A small network was shown many inputs. Here are its activations along a few directions, one row for each input.
In each table, some parts of the input vary, and every possible input appears once, in random order.
A made-up example of a description, with smaller parts first: line(4) and (point or line(9) or (values(3) and ring(8))).
Shared parts are said once, and a part with two or three values counts as separate values.
(in the rows, 128 means zero)

Other details of the inputs shift rows strongly along three fixed directions, in all tables alike. That doesn't count.

A family of inputs:
R1: [121 129 134 118  98 152 128 154 104  97 148 115 113 159 117]
R2: [167  87 160 157  88 126 123 152 149 115 119 166 121 132 135]
R3: [146 126 144 138 115 125  99 129 163 138 105 161 129 106 144]
R4: [122 117 101 149 161 158 153  50 151 199  98  53 210  39  65]
R5: [139 116 144 111 129 119 141 139 134 130 127 140 131 140 142]
R6: [115 154 137  92 102 140 116 150 114 110 138 130 103 162 144]
R7: [116 131 133 128 142 109 132 119 117 159 130 113 116 112 132]
R8: [106 145 130 101 157 111 138 118 112 163 124 105 127 124 137]
R9: [ 94 162  95 132 159 104 128  79 122 157 118 147 142 110 147]
R10: [119 124 136 104 169  95 146 121 120 157 125 124 130 126 146]
R11: [127 131 133  98 122 138 140 152 111 101 149 131 110 170 136]
R12: [138 137 128 142  68 161 101 145 139  87 136 130 112 138 113]
R13: [118 151 124 116 163 105 105 124 132 147 127 144 105 118 155]
R14: [161  93 168 157 128 110 104 131 159 167  91 183 124 101 157]
R15: [111 141 101 109 142 141 151 125 111 107 154  88 128 137 104]
R16: [145 108 142 128  73 163 132 161 121  81 139 133 119 163 111]
R17: [118 146 127 109 132 123 117 154 117  98 138 126 111 161 136]
R18: [ 77 184  71 109 131 146 149 100  79 107 144  90 146 155  97]
R19: [124 140 123 102 152 109 133 144 125 111 139 132 112 151 143]
R20: [160  87 158 146 134 117 127 130 152 153 106 166 137 112 147]
R21: [122 147  96 131  77 166 142 141 103  51 138 139 142 185 103]
R22: [106 156 106 111 119 150 127 141 102  98 150  89 108 149 102]
R23: [106 151 111 127 165 102 127 112 116 150 138  97 112 110 125]
R24: [152 114 146 149 129 113 103 129 163 147  95 161 133 101 143]
R25: [122 139 123 103 150 112 131 144 121 110 135 127 113 153 141]
R26: [151  97 133 139  65 186 149 134 137 101 132 108 158 132  83]
R27: [150 116 128 142  81 153 127 154 138  77 142 130 120 151 110]
R28: [107 143 115 129 173  98 130 114 113 146 143  96 120 114 129]
R29: [139 116 126 171 110 118 114 120 144 117 102 189 149 130 145]
R30: [119 142 138 121 125 110 114 133 120 143 139 137  95 128 153]
R31: [122 127 142 112 151 109 131 129 120 152 124 124 133 128 145]
R32: [127 132 121 115 181  97 132 127 130 141 133 138 117 126 151]
R33: [182  83 166 177 111 120  88 152 179 127  92 201 128 111 154]
R34: [141 118 144 126  74 174 121 160 118  84 136 128 126 168 112]
R35: [114 143 135 113 133 117 116 132 116 145 136 138  99 126 152]
R36: [118 123  78 151  84 199 181  67 134 111 118  77 224 109  46]
R37: [109 137 109 115 183 102 142 115 114 143 141 103 121 117 131]
R38: [113 136 135 119 153 104 123 133 111 154 131 133 100 124 150]
R39: [158 108 151 165 126 105  87 125 171 154  99 185 117  84 157]
R40: [161  70 139 185  75 183 149  87 165 164  97  82 214  59  61]
R41: [126 137 138 113 116 140 116 132 126 137 127 136 118 132 140]
R42: [127 137 122 124 128 119 129 151 116  92 150 123  99 157 131]
R43: [139 111 140 130 122 119 142 135 128 130 139 132 121 131 133]
R44: [104 139 110 125 183 106 135 106 115 156 136  93 134 103 122]
R45: [121 129 116 118 182 106 138 112 127 148 128 115 133 114 133]
Each input here is: line(5) and (point or (values(2) and line(4))).
Q: Changing only the line(5) part turns R18 into R29. The same change can be made to R23. Which row results?
A: R28
Q: Changing only the line(5) part turns R4 into R13. The same change can be made to R7. Which row results?
A: R30
Q: Start at R25 and move only the line(4) part, one step at a time. The first step leads to R45. Which rows follow, in order?
A: R37, R42

A family of inputs:
R46: [145 102 141 126 156 114 138 102 166 184 101 118 155  72 126]
R47: [107 126  94 128 163 133 174 100 105 125 128  74 185 134  89]
R48: [ 94 159 109  85 167 113 148 143  79 117 178  85  77 156 127]
R49: [131 146 110 134  82 159 119 123 146  90 132 116 141 133 107]
R50: [145 111 165 121 179  80 103 163 129 146 137 191  65 136 196]
R51: [146 124 153 128  99 115 102 197 122  69 163 170  48 178 163]
R52: [ 77 179  99 100 127 120 136 122  84 107 165 100 109 160 131]
R53: [117 131 113 106 166 121 158  91 140 176 128  64 159  78 101]
R54: [153 107 144 171  96 116 113 116 156 150  95 187 143  97 144]
R55: [137 117 148 132  72 144 136 145 127 109 142 118 121 147 119]
R56: [103 124  95 119 157 124 191  83 104 142 133  87 186 127 102]
R57: [155 108 153 142  71 160 113 170 133  88 120 121 124 146 106]
R58: [121 137 148  91 100 149 130 162  96 105 153 128 100 182 141]
R59: [151 116 126 156  70 172 108 141 141  86 122 163 120 139 112]
R60: [148  97 164 143 150 103 110 138 143 162  99 147 126 104 144]
R61: [153  89 151 149 156 108 128 121 152 173 113 152 119  85 140]
R62: [ 98 154  89 109 126 182 143 105  97 111 154  76 143 139  87]
R63: [131 112 147 121 155 135 122 128 125 154 120 103 145 113 122]
R64: [ 97 152  98 139 132 143 131  97 118 135 127  69 161 110  89]
R65: [137 135 128 155  96 137  99 149 133 103 111 149 124 141 123]
R66: [130 132 127 139 101 167 105 139 125 108 115 126 147 143 111]
R67: [140 131 115 144 133 123 126  91 163 156  99 134 160  80 121]
R68: [125 128 104 121 147 117 153 146 102  77 154 145 115 179 133]
R69: [102 160 119 107 108 131 123 144  96 100 140 149  99 170 144]
R70: [109 145  92 121 145 153 150  66 140 162 110  77 183  80  87]
R71: [166  83 155 160  70 153 142 117 158 154 103 127 164  95 103]
R72: [178  77 143 170 130 110 143 115 187 131  89 188 177 104 134]
R73: [149 130 128 128  70 184 109 139 152  85 119 147 143 146 116]
R74: [135 135 126 147 152  88 105 134 131 133 128 186  86 124 167]
R75: [129 122 159 113 140  89 125 145 118 153 127 163  89 143 171]
R76: [146 112 143 167 137 109  96 125 155 155  81 174 137 101 143]
R77: [ 95 161 129  93 159  95 121 160  87 109 163  91  79 166 147]
R78: [138 124 133  94  90 185 134 144 137 100 141  92 144 146  97]
R79: [128 133 107 150  82 163 121 123 129  90 146 117 129 132  99]
R80: [103 147 132 117 188  76 116 114 114 178 121 174 111 119 190]
R81: [ 90 164 120  82 235  38 138 111 117 186 153 100  91 105 178]
Q: What is each input in this table made of?
A: values(4) and (point or (values(2) and line(4)))
Q: Changing only the values(4) part turns R65 into R74. The same change can be made to R76. Which row results?
A: R59
Q: Which other rows does R67 become when the values(2) part takes its other values? List them by row number.
A: R53
Q: Which other rows agree with R55 in the values(4) part? List them by row number.
A: R52, R54, R56, R58, R69, R71, R75, R80
Q: Which other rows does R80 become when the values(4) part takes its other values? List them by row number.
A: R62, R66, R73

A family of inputs:
R82: [135 136 120 134  59 179 120 139 131  79 134 118 139 156  99]
R83: [124 135 129 124 158  86 118 154 110 107 136 178  88 158 169]
R84: [135 133 143 141 168  64  92 155 128 133 120 206  71 135 193]
R85: [188  85 161 177  72 140 100 144 177 116  84 209 141 123 143]
R86: [159  93 133 171  86 156 133 118 157 116 110 144 166 114 102]
R87: [176  83 149 188 112 124  99 121 181 150  81 192 150  80 140]
R88: [121 108 136 112 141 142 157 120 111 153 142  82 146 122 110]
R89: [101 149  99 107 129 151 157  97 114 133 139  76 165 120  95]
R90: [ 91 173  99  97 107 160 137 134  81  88 157  87 111 174 105]
R91: [147  95 135 160 114 128 141 100 158 159 101 142 174  84 120]
R92: [ 95 161 100 100 128 138 152 122  90  97 159  90 125 167 114]
R93: [157 111 137 155  85 146 104 152 154  85 118 170 126 138 132]
R94: [120 162 109 109  46 186 109 188  98  10 169 122  92 214 106]
R95: [132 116 119 147 133 122 137 118 134 124 126 133 146 116 122]
R96: [183  83 159 188  81 135  94 139 189 117  89 203 142 110 141]
R97: [128 117 149 108 206  46 138 136 126 175 139 151  77 118 185]
R98: [123 117 136 107 125 164 144 121 122 141 140  75 147 118 101]
R99: [ 79 175  87  88 172 127 147 108  89 126 152  79 123 148 114]
R100: [158  97 141 181 142 106 112  95 179 178  88 164 159  67 139]
R101: [ 88 170  96  97 180 105 145 110  98 131 154  97 122 145 132]
R102: [139 108 126 159 138 129 134  80 163 173  96 125 178  74 118]
R103: [151  76 152 156 149 115 149 104 156 189  97 106 175  71 110]
R104: [140 135 154 142 131  75  87 164 133 115 126 213  66 155 198]
R105: [ 86 169  99 105 169 114 138 115  89 135 148  98 111 142 127]
R106: [ 85 171 100  83 167 115 150 116  90 136 145  99 122 145 131]
R107: [122 136  98 125  98 181 146 119 118  93 135  89 164 138  77]
R108: [169 102 126 162  14 218 122 153 154  44 124 129 168 150  70]
R109: [114 135 104 142 136 139 137 101 125 134 130  94 153 102 102]
R110: [ 97 150  99 106 130 151 151  95 117 133 138  74 161 116  95]
R111: [147 130 125 132  27 199 121 160 130  43 138 129 139 182  93]
R112: [137 109 117 151 111 157 152  90 138 146 108 107 183 100  90]
R113: [133 131 153 102  61 178 111 193  98  62 166 121  79 195 121]
R114: [140 125 155 126 126  81 105 173 123 106 124 217  73 167 190]
R115: [124 142 132  85 136 122 141 160 111 106 163 107  86 163 137]
R116: [ 92 156 117 110 195  75 133 103 106 183 128 127 111 103 158]
R117: [162  92 146 135  85 170 136 132 160 124 122 104 146 106  92]
R118: [116 131 118 132 157 113 134  90 136 181 109 121 153  83 127]
R119: [147 116 175 119 155  72  94 180 137 129 120 182  68 151 190]
R120: [133 136 149 108  66 160 109 196 102  58 154 114  80 193 115]
R121: [144 133 153 130 133  86  88 167 135 108 118 217  70 166 194]
R122: [ 94 149 129  81 182 115 139 123  92 163 159  76 106 128 137]
R123: [136 129 142 134 173  69  96 151 136 132 116 205  83 134 192]
R124: [ 99 149 122  90 195  90 147 112 102 174 156  77  95 108 136]
R125: [145 109 135 153 129 113 124 130 140 128 113 171 128 129 141]
R126: [126 115 115 141 131 148 147  79 149 173 100 102 186  73  96]
R127: [102 147 128  87 180 100 144 136 100 145 146  81 115 140 134]
R128: [135 107 122 173 153 118 135  71 161 192  97 116 180  53 111]
R129: [147 118 175 124 152  69  88 179 134 136 121 182  65 145 190]
R130: [144 116 126 153  30 202 128 130 145  87 121 111 166 127  76]
R131: [143 104 124 168 146 127 128  80 163 186  90 130 176  64 112]
R132: [ 85 173  99  95 166 114 137 112  91 137 145  96 114 144 132]
R133: [ 81 171 102  94 178  94 139 104  99 157 147  98 118 123 142]
R134: [153 109 152 125 117 126 120 146 147 136 131 132 104 115 133]
R135: [ 96 167  94  95 137 146 145 127  92  97 153  93 124 168 108]
R136: [138  95 141 128 141 152 154  98 142 182 118  79 180  80 101]
Q: Changing only one part turns R92 into R104. The same change can be made to R103. Which row results?
A: R120
Q: What is each input in this table made of?
A: line(5) and (values(3) or (values(2) and line(4)))
Q: Which other rows does R119 become when the values(3) part takes its other values? List them by row number.
A: R98, R117
Q: Which other rows does R136 become when the values(3) part takes its other values? List them by row number.
A: R115, R127
Q: Start at R94 and move only the line(4) part, one step at a time. The first step leads to R100. Which rows follow, in order?
A: R82, R133
Q: Start at R95 and move only the line(5) part, one step at a time. The first step leads to R108. Which rows follow, in order?
A: R93, R94, R109
